These are the activations of a small neural network, seen along a few directions. Each row is one input.
In each table, some parts of the input vary, and every possible input appears once, in random order.
A made-up example of a description, with smaller parts first: one of 6 places along a line, together with either a single point or one of 9 places around a ring or (one of 2 separate values, together with one of 8 places around a ring).
Shared parts are said once, and a part with two or three values counts as separate values.
(in the rows, 128 means zero)

Other details of the inputs vary at random and push rows far along two fixed directions, the same in every table; ignore that.

Rows:
x1: [154 196 119 179 103 115  45 192 124 153  91 113 153]
x2: [149 104  55  83 160 110  86 141 114 144 128  69 158]
x3: [143 111 118 108 136 130 108 115 121 139 124  95 136]
x4: [121 174 208 182  85 155 140 135 145 132 110 184 101]
x5: [137 143  83 135 140 102 109 157 125 119 138 118 145]
x6: [157 103  52  82 153 100  76 137 108 137 125  51 165]
x7: [114 122 151 134 132 152 135 121 131 141 110 136 114]
x8: [122 106 102 104 146 109 178 107 130  92 171 141 127]
x9: [115  97 115  93 140 123 202  99 140  88 180 161 113]
x10: [112 154 208 169  87 152 169 113 144 121 127 191  93]
x11: [134 114 132 122 128 134 112 111 121 142 121 105 128]
x12: [127 120 127 113 129 120 175 112 138 102 159 150 122]
x13: [126 121 153 124 119 152 120 121 130 145 110 126 112]
x14: [135 177 111 173 122 119  74 182 128 144 110 134 138]
x15: [145 164 124 150 110 121  92 161 129 135 121 130 136]
x16: [128  97  77  94 160 121 113 128 116 135 133  93 138]
x17: [112 121 145 137 134 148 128 126 127 143 110 131 111]
x18: [111 130 184 150 124 167 144 112 137 144 109 155 102]
x19: [ 71 110 218 146  94 135 174 106 126 115  94 157 114]
x20: [146 161 126 158 130 137  51 165 122 173  81  97 146]
x21: [119  92 137  98 128 143 151  95 126 129 135 125 109]
x22: [126 103 100 100 151 133 125 123 122 134 128 109 132]
x23: [134 159 121 164 136 135  55 167 116 167  79 104 141]
x24: [115  93 154 105 124 146 162  89 129 127 132 131 106]
x25: [140 125  68 109 147  97 129 141 125 106 155 113 152]
x26: [128 111 101 102 144 110 175 110 132  92 169 140 133]
x27: [137 125  92 114 146 108 146 124 131 104 163 128 143]
x28: [106 156 215 179  98 179 123 135 142 165  77 167  91]
x29: [126 104 122 100 123 115 181  99 130  94 169 143 121]
x30: [141 106  72  95 162 114 102 130 112 133 126  82 154]
x31: [124 178 209 188  86 157 132 135 146 137 113 181 102]
x32: [139 142  90 137 143 106 111 146 124 119 145 119 145]
x33: [144 124 111 114 134 126  88 132 117 146 108  90 143]
x34: [123 122 158 129 127 149 134 116 132 144 109 134 115]
x35: [115  74 121  89 157 138 180  81 126 114 155 125 113]
x36: [133 112 100 101 127 109 153 116 127 104 166 129 130]
x37: [120 122 141 118 121 132 180 115 145 109 157 167 109]
x38: [119 117 140 116 123 128 189 109 142 101 159 162 111]
x39: [138 115 100 103 142 109 158 115 133 104 170 128 136]
x40: [154 194 122 185 106 114  43 182 120 154  99 113 155]
x41: [111 153 140 163  98  82 108 165 116 107 102 125 167]
x42: [126 122 156 131 118 144 123 111 125 142 109 124 117]
Description of these inputs: one of 2 separate values, together with either a single point or (one of 4 places along a line, together with one of 5 places along a line).
The inputs of x23 and x8 match in every part but the choice among 2 separate values. If x7 is changed in the same way as x23 into x8, which row does it become?
> x25
Start at x24 and move only the place on the line of 5, one step at a time. The first step leads to x6. Which rows follow, in order?
> x28, x7, x17

Rows:
x43: [163 146  72 114 138 102 126 140 132 112 178 129 138]
x44: [161 198 105 178 118 132  68 184 139 146 134 141 129]
x45: [129  87  59  71 138  84 169 119 122  80 182 111 141]
x46: [110  71  73  70 165  89 173 109 116  86 159 103 152]
x47: [145 151 145 136 106 141  53 162 123 169  75  98 147]
x48: [115 194 208 204 104 174 156 149 164 135 122 222  85]
x49: [124 182 116 175 118 107  80 197 127 136  88 129 153]
x50: [ 93  67 197 105 139 177 233  47 145 124 151 172  66]
x51: [133 155 121 158 119 111  67 156 110 146 101 103 153]
x52: [142  64  88  47 145 107 157  84 122 112 160  78 145]
x53: [112 202 232 221  70 172 148 148 156 129 106 226  77]
x54: [125 178 111 171 112 109  74 192 129 144  97 132 144]
x55: [130  73  76  74 189 116 163  83 116 104 162  95 147]
x56: [ 98  99 216 119 101 201 178  86 145 145 111 175  60]
x57: [131 126  91 109 117  86 135 140 120 100 147 121 146]
x58: [136 160 134 171 143 143  63 158 120 174  70  96 140]
x59: [146 140 115 135 123 146  55 152 119 173  84  86 128]
x60: [139 140  78 121 148 100 144 147 129  96 151 134 152]
x61: [ 95 116 211 154 130 184 183  79 143 134 126 188  80]
x62: [147 152 137 147 111 143  51 152 118 178  72  95 129]
x63: [104 173 248 214  91 198 125 116 143 157  83 194  76]
x64: [101 103 222 117  96 191 179  82 142 144 109 179  67]
x65: [150 157 119 156 134 125  61 141 111 152 100 100 149]
x66: [132  92  93  87 153 139 107 120 124 157 117  88 128]
x67: [154 194 103 176 130 129  71 189 142 154 128 146 133]
x68: [124 149 111 159 138 122  65 165 116 159  99 105 150]
x69: [143 136  71 119 144 101 130 148 129 107 157 132 145]
x70: [132 114 109 113 131  92 125 122 116 108 146  97 165]
x71: [164 206 118 177 106 110  80 185 142 135 136 141 150]
x72: [132 161 126 157 103  89  76 173 117 126 101 106 169]
x73: [ 70  75 193 108 121 150 243  73 145  95 157 195  77]
x74: [127 167 132 168 102 105  64 173 113 142  87 116 148]
x75: [151 109  67  78 136  71 185 112 130  64 199 123 161]
x76: [118 109  93 115 161 107 124 129 114 119 129  97 155]
x77: [145 103 106 103 143 120 118 103 113 137 130  89 134]
x78: [135 131 113 123 137 156  53 161 122 185  79  94 131]
x79: [117  69  74  69 146  91 169 101 115  84 174 101 140]
x80: [132 153 113 160 125 120  63 160 113 147 105  98 147]
x81: [147 116 111 113 143 107 121 107 117 113 144  98 159]
x82: [125  49  77  35 175 133 159  93 120 124 142  84 132]
x83: [140  64  76  66 164 120 157  77 116 115 166  79 127]
x84: [ 93 140 219 154  70 132 214 110 153  90 142 206  98]
x85: [ 90  66 195  90 136 181 231  55 146 121 133 165  70]
x86: [112 153 201 158  88 147 205 103 150  96 150 216  85]
x87: [147  71  87  65 154  98 159  80 117 105 167  77 152]
The inputs of x44 and x71 match in every part but one. If x45 is changed in the same way as x44 into x71, which row does it become?
> x84
What do these inputs look like to the network?
> one of 5 places along a line, together with one of 9 places along a line
Change only the place on the line of 5 in x78. List by row number the other rows that result.
> x47, x56, x64, x82
Start at x43 and move only the place on the line of 9, one step at a time. The first step leads to x86. Which rows follow, in order?
> x57, x74, x51, x65, x77, x62, x64
Start at x82 and move only the place on the line of 9, one step at a time. The first step leads to x85. Which rows follow, in order?
> x58, x55, x76, x46, x49, x60, x48
